Each row below holds a small network's activations on one input, seen along a few directions.
Each table varies a few parts of the input and shows all the possible inputs, shuffled.
A made-up example of a description, with smaller parts first: one of 6 places along a line, together with either a single point or one of 9 places along a line or (one of 3 separate values, together with one of 5 places around a ring).
Shared parts are said once, and a part with two or three values counts as separate values.

Other details of the inputs vary at random and push rows far along three fixed directions, the same in every table; ignore that.

Rows:
r1: [  7 -14  17  10  18  -7   8 -26   5 -16   3]
r2: [ -5  -6   8  24 -17  26  22  44   1  24  -3]
r3: [  2   0   5  -9  10  -6 -14   7 -13   1   1]
r4: [ -4  -2 -12  -5  14 -21  -8 -39  11 -11  -7]
r5: [ -4  -2   5 -12  13  -7 -25  13 -14  14  -4]
r6: [ 25   7  13  17 -10  27  32 -14  16 -26  16]
r7: [ 14   0  14  23 -13  21  42 -15  17 -19  11]
r8: [ -8  13 -27   1 -22  25   7  41   7   1  -9]
r9: [ -2   7 -16  -6  -8  -1   5 -20  12 -12  -5]
r10: [ 10   8 -14 -14   9 -14  -3 -42  10 -32   4]
r11: [  7   3  -7  12 -38   5   5  51 -15  23  19]
r12: [-17  13 -25 -13 -16  -2  -8  14  -1  12 -10]
r13: [  8  -6  15   5   8  -7  13 -33   3 -11   9]
r14: [ -7  17 -42   9 -21  28  21  -5  42 -24 -14]
r15: [-13 -11   7  -7  12 -13 -15   7 -11  18  -5]
r16: [ -2  -1  10 -17  21 -19 -31 -10 -11  17   1]
r17: [ -2  -6   6 -20  20 -25 -26  -4 -23   5   1]
r18: [ -3  -4  10  -7  18 -15 -15 -17  -5  11   2]
r19: [-18   3 -20  -9  -9   1 -10  19   2  10 -16]
r20: [  6   0 -10 -10  14  -9  -9 -33  10 -32  -5]
r21: [-21   7 -23 -17  -5  -2 -25  30  -8  19 -17]
r22: [-11  -3   2  -4  13 -16 -17  -1  -6  23  -5]
r23: [ -2   1 -12  18 -20  23  34   6  19 -17  -6]
r24: [ 18   0  34  14  -8  16  23   7 -10   4  21]
r25: [-18   2 -21  -9 -12   0  -8  17   0  11 -16]
r26: [ 12  -1  32  21 -21  19  34  18  -8  13  16]
r27: [  6  -6  29   6  -4   5   9  31 -25  15  13]
r28: [ 15   1  32   5   1   8   7  17 -18  14  22]
r29: [  5  -3  -1 -12  26 -13 -24 -28   4 -16  -8]
r30: [ 11 -10  19   8  20   1   2 -22   3 -15   4]
r31: [-25  17 -38 -12 -21   6 -14  30   9  22 -21]
r32: [ -4  -1  -9   2   4  -8   3 -20  14  -6  -4]
r33: [-12   4 -42   7 -10   7  14 -15  31 -27 -22]
r34: [  6 -16  34   4  21 -10  -8  -5 -19  12   7]
r35: [ 14  -7  -8  -4   4 -23 -23   1 -12 -12  12]
r36: [-10   9 -36  -9  -2   3 -11 -14  23 -24 -22]
r37: [-19   5 -23  -1  -3   1 -11  17  10  21 -14]
r38: [ 15  -8  15  30  -5  22  38  -7  16 -21   5]
r39: [ -7   2   4 -16   3 -13 -18   5 -13  17   2]
r40: [ 11   0  29  -1   5  -3  -1  12 -23  16  19]
r41: [  9  -2  29  -3   1  -6   2  10 -23  15  19]
r42: [ 13  -7  16   0  10  -5   5 -24  -5 -20   8]
Each input here is: one of 2 separate values, together with either a single point or (one of 4 places along a line, together with one of 5 places along a line).
The inputs of r19 and r26 match in every part but the choice among 2 separate values. If r30 is changed in the same way as r19 into r26, which row does it become? -> r14
The inputs of r23 and r13 match in every part but the choice among 2 separate values. If r25 is changed in the same way as r23 into r13, which row does it become? -> r9
A walk changes only the place on the line of 5. It starts at r40 and steps to r24. List the rest of the walk in order. -> r31, r18, r22
Change only the choice among 2 separate values in r8. List by row number the other rows that result. -> r28

Rows:
r43: [ -2   4  -7  -9   1 -10 -20   9  -6  14   3]
r44: [  2   8  -8   3 -22  11   5  25   1  -1   5]
r45: [ -3  -1  -1   4 -12  -8  -8  30 -13  28   5]
r46: [ -5   5  -6   5 -12  11   6   5  10   3  -4]
r47: [  2  -4  -2 -14   3 -21 -27   8 -18   6  -2]
r48: [  9  -5   7  17  -5   5  18 -11  10  -7   3]
r49: [-10  15  -8  -3  -4  16  11  -1  16  -1 -11]
r50: [  0  -9  -7   1  22  -4 -18   3   4  -7 -11]
r51: [-10  -5  -6  -3  -1  -9  -9  -2  -2  14  -1]
r52: [  1 -12  15   5   9 -12   7 -20  -1  -1   4]
r53: [ 16  -9  25   5  -2  -5   1   7 -21   4  16]
r54: [ 21 -14  40  14   5  -8   7   1 -27  11  28]
r55: [-21   2 -30  -8  -2 -10  -7 -10  11   1 -14]
r56: [  0 -10  -8  10  13  14   4  -8  18 -20 -14]
r57: [ 15   4 -11  18 -19  14  26   0  17 -16   5]
r58: [  1  -8  11  -1  18 -19 -10 -29  -2   1   2]
r59: [ -2   5 -12 -17  -6  -5 -22  17  -9   1  -5]
r60: [  7  10 -22 -10 -10   5  -8  -3   6 -22  -7]
r61: [ -8   4 -24   6 -18   4  12  14   7   3  -2]
r62: [ 10   9   4   5  -7  20  24 -14  17 -22  10]
r63: [  4  -5  16  15   2   4  18 -14   4   3   0]
r64: [ 10  -5  21  13 -11  16  20   4   0   1  13]
r65: [19 -7 21 13 -5 -1 13  1 -9 -6 19]
r66: [ 19   6  -1   9 -10  14  18  -9  10 -27  13]
r67: [ 11  -6   6   3   9 -14   4 -27  -2 -20  12]
r68: [-17   6 -24   9 -16  13  23   0  23   0 -21]
r69: [  2   9  -7  -7   6   4   2 -24  17 -18  -4]
r70: [ 16 -17  16  -5  51 -22 -27 -36  -5 -31   0]
r71: [  2  17  -1   7  -3  24  27 -20  22 -19  -6]
r72: [ -4 -13   8  13  19  16  10  -5  13 -11 -18]
r73: [ -2  12 -11 -19   7 -10 -22   5  -3   8   0]
r74: [ -6  -4 -11   0   6  10 -14  26  -1 -11 -17]
r75: [  1  14  -9 -17  -7   5 -10  18 -10   1  -2]
r76: [-11 -12  23   6   0  -7   3  15 -21  35   4]
r77: [-26   3 -25  -6  -2  -6   0  -1  12  10 -23]
r78: [-11  -2 -13 -20   5 -22 -27   5 -18   8  -7]
r79: [  5   0  -7  14 -14   5  21   6   8  -7   6]
r80: [-16   1  12   0  -6   3  -3  24  -8  34  -8]
r81: [ -8   7   3  12 -15  20  19   8  11   8  -7]
r82: [  3   9  -5 -27   5  -8 -23   7 -14  -1  -1]
r83: [-10  -7 -25  -2  22   3 -12 -18  24 -22 -26]
r84: [  8 -18  35   9   5  -8   5  -4 -15  14  19]
r85: [  8 -10   8 -14  31 -41 -25 -44  -9 -21   9]
r86: [  7   6   6 -10  20  -5  -3 -41  10 -20   2]
r87: [  8 -10  32   6   1   3   5   2 -15  17  16]
r88: [10  8 11  1 -1  8  7  9 -9  7 14]
r89: [  0   6  -4  12 -12  17  18  -6  17  -7   0]
r90: [ -7  19 -23  -9 -20  15   0  28   0   5  -1]
r91: [-10  -5   1 -11  -8 -14 -13  30 -24  19   0]
r92: [-20  -1 -32 -11  -3 -11  -8 -14  15  -6 -14]
r93: [  6   1  13   7 -11   4   0  28 -15  25  12]
r94: [-14  -2  -3   3  -5  -2  -1   9   3  20 -11]
r95: [  7  -1  36   6  -1  13  15   5 -13  12  21]
r96: [ -8  12 -17 -30   8 -18 -34  13 -15  16  -5]
The inputs of r74 and r72 match in every part but one. If r82 is changed in the same way as r74 into r72, which row does it become? -> r49
The inputs of r91 and r85 match in every part but one. If r47 is changed in the same way as r91 into r85, which row does it become? -> r65
Describe the family of inputs behind these rows. -> one of 6 places along a line, together with either a single point or (one of 2 separate values, together with one of 4 places along a line)
Which other rows agree with r51 in the place on the line of 6? List them by row number. -> r55, r56, r62, r64, r84, r87, r92, r95
Change only the choice among 2 separate values in r90. List by row number the other rows that result. -> r96
A walk changes only the place on the line of 4. It starts at r52 and steps to r48. List the rest of the walk in order. -> r46, r69
Change only the choice among 2 separate values in r52. List by row number the other rows that result. -> r76
